A small network was shown many inputs. Here are its activations along a few directions, one row for each input.
In each table, some parts of the input vary, and every possible input appears once, in random order.
A made-up example of a description, with smaller parts first: one of 8 places around a ring, together with either a single point or one of 11 places along a line or (one of 2 separate values, together with one of 6 places along a line).
Shared parts are said once, and a part with two or three values counts as separate values.
In the rows, 128 means zero.

Other details of the inputs vary at random and push rows far along two fixed directions, the same in every table; ignore that.

Rows:
x1: [ 93 111 110 154  53 164 119 176 168 191 103 140 130 118 121 182]
x2: [165 142 154 118 221 100 123  84 106  96 185 117 155 134 109  67]
x3: [ 79 107 110 145  35 143 124 140 162 183 114 130 130 113 131 192]
x4: [ 92 133 173 109 134 133 126 163  77 183 157 138 163  91 147 137]
x5: [143 121 100 152 128 126 128  86 169 123  69  78 145 197 101 101]
x6: [147 129  90 158 124 117 146 124 161  96  99 134  90 174 116 127]
x7: [171 139  96 153 113 120 148 135 169  91  92 130 124 166 126 130]
x8: [ 94 123 170 106 163 154 105 129 121 195 181 118 160  69 121 118]
x9: [158 126  92 157  93 112 141 102 155  87  98 133 109 156 128 121]
x10: [ 97 126 157  88 127 140 116 141  87 169 149 132 145  65 184 131]
x11: [146 139 145 119 201  95 139 126  64  81 153 136 115 142 134  66]
x12: [138 132 106 140 103 106 132 105 158  75 105 130 110 175 102 144]
x13: [ 97 117 164  98 126 137 118 145  85 168 149 131 142  62 179 128]
x14: [ 87 129 155  89 159 144 121 163  93 179 151 134 127  83 172 138]
x15: [156 142 160  94 195  99 127 110  81  60 140 131 121 124 151  80]
x16: [152 138  96 124 114 122 128 110 174  71  93 130 103 163 128 141]
x17: [ 82 107 105 140  75 160 126 171 181 187 103 129 101 116 139 193]
x18: [167 138  97 161 111 122 145 129 161  97  92 139 120 170 117 124]
x19: [148 127 103 143 111 121 127 108 164  76  93 136  96 163 114 133]
x20: [ 88 112 162 108 118 136 112 145  72 170 155 137 141  69 160 120]
x21: [ 85 101 105 143  39 156 130 137 152 177 115 128 134 108 121 205]
x22: [180 135  95 156 123 131 125 102 191 114 117 110 120 156  74 105]
x23: [141 148 150 115 199  83 148 117  64  84 159 131 126 151 133  80]
x24: [163 138  95 158 107 120 157 123 145  89 107 131 138 178  95 149]
x25: [170 137  97 164 128 129 120  97 194 107 123 107 123 157  79 114]
x26: [ 78 118 160 104 152 141 133 154  67 176 165 132 137  91 137 154]
x27: [194 148 159 118 198 120 119  97  96 106 171 112 138 125 109  38]
x28: [102 125 105 132  64 168 124 172 184 190  97 135 135 114 145 193]
x29: [147 137 158 104 187  99 120 110  68  61 146 137 120 131 132  71]
x30: [ 79 116 173  89 139 145 113 138  70 157 158 134 143  80 135 159]
Description of these inputs: either a single point or one of 5 places along a line or (one of 4 separate values, together with one of 6 places along a line).
Question: Change only the choice among 4 separate values in x1. List by row number the other rows that result.
Answer: x11, x20, x29
Question: Change only the choice among 4 separate values in x18. List by row number the other rows that result.
Answer: x6, x9, x19

Rows:
x31: [158 135 100 131 140 117 154 136 120  82  96 137  95 151 160 116]
x32: [118 134 167  99 172 129 127 139  81 149 156 123 157  95 152 113]
x33: [155 131 122 137 145 120 126 110 143  88 128 127 108 149 102 110]
x34: [121 117  97 144  57 158 111 139 204 156  86 122 109 135 116 168]
x35: [151 135 120 131 152 122 125 108 147  93 115 125 117 156 113 109]
x36: [112 128 171  94 177 132 110 134  90 147 149 120 140  91 151 101]
x37: [ 64 101 146 124  80 161 110 146 124 206 146 128 132  78 122 183]
x38: [137 139 112 115 128  95 138 115 134  58 122 148  93 145 153 135]
x39: [158 142 116 136 147 117 141 112 137  95 121 129 134 159 114 121]
x40: [ 90 112  95 157  37 133 143 167 149 128  75 152 113 160 124 205]
x41: [150 136 108 144 147 111 141 119 135 103 133 124 123 163 106 108]
x42: [156 128 114 142 122 110 132  97 132  87 121 126 128 143 126 104]
x43: [ 86 118 145 113  80 170 112 167 135 213 130 129 147  77 147 175]
x44: [120 132 169 106 168 129 126 138  75 146 172 134 146  90 132 118]
x45: [162 138 112 148 137 111 138 118 143 102 121 129 126 149 127  94]
x46: [104 125 168 101 164 126 121 118  69 146 157 127 149  98 141 113]
x47: [157 133 116 132 119 111 134  99 125  90 117 120 129 152 122 108]
x48: [111 133 165 108 177 124 126 142  81 160 156 121 149 103 151 101]
x49: [ 60 102 139 119  83 162 110 147 125 206 144 125 138  81 127 182]
x50: [151 140 114 144 151 113 140 116 138 106 121 126 126 167 113 108]
x51: [102 106  93 152  56 144 127 125 189 154  93 114 123 144 112 183]
x52: [114 130 168 113 172 125 126 141  75 157 172 132 138  99 132 105]
x53: [151 133 114 131 148 121 125 111 144  89 126 123 114 152 106 109]
x54: [129 134 165 105 160 131 122 138  83 146 159 136 155  80 158 102]
x55: [164 133 117 136 138 119 121 110 151  89 115 128 117 138 127  95]
x56: [120 122  91 157  56 151 127 147 196 169  92 123 118 146 116 167]
x57: [157 139 110 136 143 116 142 115 134  91 132 127 131 155 107 121]
Question: What is each input in this table made of?
Answer: either one of 3 separate values or (one of 4 separate values, together with one of 6 places along a line)
Question: A walk changes only the place on the line of 6. It starts at x52 and steps to x41. List the rest of the walk in order.
Answer: x50, x48, x56, x45
Question: Change only the choice among 4 separate values in x32. List by row number the other rows that result.
Answer: x36, x48, x51

Rows:
x58: [ 87 116 147 122 107 161 109 159 133 210 144 128 147  82 137 152]
x59: [142 128 102 134  97 126 127 128 167 102  96 136 103 136 150 134]
x60: [124 123 103 144  86 114 147 117 131 102 109 131 128 156 122 159]
x61: [105 131 191  82 193 130 106 125  61 152 174 122 152  82 142  95]
x62: [145 130 102 147 113 133 134 122 166 131 113 117 133 151 113 132]
x63: [140 124 105 150 108 130 129 122 162 122 120 123 114 146 102 132]
x64: [102 128 183  90 159 113 130 135  22 131 174 144 153  79 159 113]
x65: [ 94 126 186  89 164 114 127 132  22 135 162 136 156  88 160 110]
x66: [179 148 137 106 175  97 134 109  91  52 130 138 114 128 163  67]
x67: [ 72 106 152 115 112 163 103 147 128 200 138 123 136  84 129 161]
x68: [181 152 141 120 196 101 142 103  96  82 145 118 149 145 129  66]
x69: [139 128 110 138 110 133 122 113 169 114 124 125 117 144  97 144]
x70: [ 71 116 144 110  98 151 127 184 102 178 131 154 117  87 160 185]
x71: [135 124 103 148 114 128 133 117 163 127 116 115 120 152 108 133]
x72: [154 132 107 149 107 136 132 127 167 125 115 125 130 143 109 134]
x73: [ 76 110 148 122 108 157 108 155 130 207 148 126 134  83 132 154]
x74: [ 83 114 143 101  96 157 109 159 129 187 121 134 124  70 180 160]
x75: [123 136 183  94 187 132 117 140  56 159 178 130 158  74 149  85]
x76: [ 82 114 146 121 109 160 114 152 128 213 142 123 142  86 138 156]
x77: [143 128 106 148 112 135 128 123 164 130 105 117 131 154 109 127]
x78: [150 133 108 150 111 132 131 127 171 128 114 123 133 146 111 132]
x79: [147 130 110 147 112 136 129 124 167 129 104 117 134 152 111 130]
x80: [134 128 107 137 115 130 126 109 171 119 120 117 123 150 103 145]
x81: [153 148 137 113 186  88 153 127  67  53 124 143 116 161 149  90]
x82: [138 126 108 150 111 132 129 119 161 130 107 119 123 155 107 128]
x83: [146 128 105 152 106 132 132 122 161 126 118 126 119 147 105 132]
x84: [170 143 142 120 194 100 134  96  91  66 155 128 127 139 115  73]
x85: [156 150 132 112 187  86 159 126  69  54 131 143 118 158 153  95]
x86: [124 123 105 147  84 112 143 120 134 100 112 138 124 154 119 156]
x87: [141 128 106 153 110 128 131 121 165 129 118 125 121 150 108 130]
x88: [171 145 140 105 180  97 132 106  91  56 118 131 118 137 164  63]
x89: [133 122 107 148 113 130 127 119 161 126 109 115 118 155 104 128]
x90: [125 130 100 141 104 116 148 149 142  98 102 148 102 159 135 160]
x91: [134 123 106 148 115 129 127 115 168 117 121 126 117 146 103 140]
x92: [ 76 114 153 111 110 159 101 147 137 198 152 127 137  80 127 165]
x93: [133 123 104 144 117 131 131 112 165 119 118 119 120 149 106 143]
Question: What is each input in this table made of?
Answer: one of 4 places along a line, together with either one of 3 separate values or one of 6 places along a line
Question: Change only the choice among 3 separate values in x81. List by row number the other rows that result.
Answer: x65, x88
Question: Change only the place on the line of 6 in x75. List by row number the other rows that result.
Answer: x63, x69, x72, x83, x84
Question: A walk changes only the place on the line of 4. It starts at x67 and steps to x93. List the rest of the walk in order.
Answer: x91, x84
Question: Change only the place on the line of 6 in x71. List by row number the other rows that result.
Answer: x62, x68, x76, x80, x93
